These are the activations of a small neural network, seen along a few directions. Each row is one input.
Each table varies a few parts of the input and shows all the possible inputs, shuffled.
Descriptions start from the smaller parts, as in this example, which fits no table here: ring(8) and (point or ring(11) or (values(3) and line(6))).
Shared parts are said once, and a part with two or three values counts as separate values.
In the rows, zero is written as 128.

Other details of the inputs shift rows strongly along two fixed directions, in all tables alike. That doesn't count.

Rows:
R1: [133 112 135 115 117 125 125 114 123 158 136 123]
R2: [121  85 144 124 133 133 111 135  98 127 166 110]
R3: [125 132 131 114 132 123 128 139 121 138 150 131]
R4: [137 138  88 177 152 168 132 178 134   9  45 174]
R5: [125  96 106 162 141 152 111 157 113  56  89 144]
R6: [136 171 121 112 124 124 162 133 148 132 111 149]
R7: [121  76 143 142 124 120 111 121 116 121 156 110]
R8: [127 180 113 103 112 134 143 129 147 133 104 137]
R9: [126 124 141 116 123 117 144 126 119 152 150 127]
R10: [125 136 129 128 132 119 114 119 134 152 138 112]
R11: [135 172 120 127 123 120 146 114 158 146 100 131]
R12: [132 166 125 122 129 124 156 129 139 145 108 151]
R13: [129  88 133 135 145 134 111 138 100 134 165 125]
R14: [123 177 125 126 132 126 136 120 149 149 106 124]
R15: [131 173 117 121 118 119 152 117 160 135 101 127]
R16: [127 178 120 126 117 119 155 119 160 135  95 128]
R17: [127  72 142 134 115 120 112 124 101 129 160 113]
R18: [134 130 131 121 133 119 138 122 124 151 140 140]
R19: [132  82 139 142 131 124 107 117 122 133 149 117]
R20: [115 133 130 119 123 127 122 122 132 140 139 113]
R21: [137 129 140 113 129 122 134 112 125 151 138 134]
R22: [120 134 139 125 125 121 121 124 129 153 146 100]
R23: [127 122 138 117 117 119 128 110 138 148 145 116]
R24: [126  85 137 126 136 129 107 134 101 115 166 118]
R25: [127 186 117 115 121 122 140 123 161 138 108 123]
R26: [132  72 143 128 116 120 110 125 109 130 159 115]
R27: [134 185 114 111 118 138 138 126 145 139  99 142]
R28: [132 172 123 117 112 128 149 119 146 140  92 146]
R29: [138  96 104 159 139 145 133 148 121  38  99 152]
R30: [136  89 114 167 146 146 125 149 112  53  94 152]
R31: [117 130 136 123 128 126 115 117 128 158 145 115]
R32: [121 136 132 119 132 125 131 139 117 136 146 129]
R33: [126  75 147 146 130 120 104 118 111 138 156 112]
R34: [129 185 115 118 136 133 147 138 137 141 107 150]
R35: [128  99 104 169 149 150 105 154 129  52  97 139]
R36: [122 129 134 116 124 126 118 122 135 141 147 113]
R37: [129 131 144 110 119 122 144 117 123 146 138 126]
R38: [131  89 135 133 143 135 104 131  99 121 157 124]
R39: [120 133 133 112 115 130 124 129 122 142 138 118]
R40: [127 123 141 133 127 115 127 111 131 164 137 108]
Description of these inputs: values(2) and line(4) and line(5).

Rows:
R41: [142 138  63 196 172 174 104 181 124  22  32 198]
R42: [125 234 113  90 129 128 181 164 146 140 114 147]
R43: [105 136 150 108 127 126 105 109 113 160 162  87]
R44: [126 213 127  96 115 129 201 145 142 165 108 165]
R45: [149 195 118  95 116 105 201 114 152 156  96 168]
R46: [113 213 112 107 110 124 142 111 209 155 103 125]
R47: [136  92 111 196 179 160  90 148 109  84  82 131]
R48: [118 124 162 105 133 107 151 116  94 174 183 132]
R49: [145  64 106 150 159 124 129 161 107  53 140 138]
R50: [113 183 131 127  96 113 161 130 157 174 104 119]
R51: [124 123 150  79 118 137  94 118 125 171 172 125]
R52: [134 131 154 109 123 120 107  92 124 168 165  85]
R53: [128 137  92 160 132 171 138 175 122   5  40 192]
R54: [145 224 116  82 108 138 147 111 161 155 105 150]
R55: [128 132 140  92 114 134 109 148 103 169 175 114]
R56: [155 119  73 166 117 152 141 160 131  11  31 190]
R57: [114  47 164 134 115 121 102 131  73 164 178  83]
R58: [124 172 140 100 106 131 144 101 160 164  94 138]
R59: [138  64 102 162 140 131  97 138 112  52 110 109]
R60: [ 99 132 144 130 128 111 107 115 139 157 168  86]
R61: [118  47 150 119 110 131 100 139  64 160 192 114]
R62: [125  37 155 127 138 124 122 117  90 150 207 131]
R63: [125 230 121  90 142 130 175 143 151 133 111 149]
R64: [144  78 119 155 160 140 126 153 110  57 149 141]
R65: [144 109  93 207 136 143 139 149 165   6  35 153]
R66: [147  59 140 171 151 136 146 145  93  57 133 154]
R67: [133 202 124  81  99 147 154 107 162 163  90 176]
R68: [127 126 138 129 182 114 125 126 102 201 167 137]
R69: [111 116 168 106 118 119 123 102 106 175 149 100]
R70: [120 122 152  97 124 129  96 103 133 170 165  94]
R71: [116 104 156 122 105 109 116  93 153 183 157 107]
R72: [106 113 159 127 114 100 126 104 131 176 155  95]
R73: [122  43 130 147 123  92  93 107 122 146 193  71]
R74: [107  66 148 129 127 125  83 138  79 154 193  68]
R75: [127 215 111 149 148 120 141 121 185 174  67 137]
R76: [146 194 122 106 100 117 170  92 162 157  71 134]
R77: [138  59 130 172 137 144 114 117 106  71 109 116]
R78: [129 127 143 128 118  99 109  94 151 171 174  83]
R79: [148  61 129 153 123 147 112 128  96  78 127 145]
R80: [137 178 118 121 102  94 166  96 179 163  85 128]
R81: [122  68 148 114 152 125 105 134 104 138 208 120]
R82: [108  80 103 184 139 132  99 176 125  58 126 102]
R83: [150 214  97  82 104 123 145 117 158 137  87 155]
R84: [122 113 110 134 143 157  97 163 103  56 120 142]
Describe the family of inputs behind these rows.
Answer: line(4) and (point or (values(2) and line(5)))
Changing only the line(4) part turns R70 into R46. The same change can be made to R57. Which row results?
Answer: R50
Changing only the line(4) part turns R77 into R65. The same change can be made to R52. Which row results?
Answer: R78
Change only the values(2) part in R51. List by row number the other rows that result.
Answer: R67
Which other rows agree with R66 in the line(4) part? List them by row number.
Answer: R42, R44, R45, R48, R49, R62, R63, R64, R68, R81
Change only the line(4) part in R56. List by row number the other rows that result.
Answer: R45, R76, R80
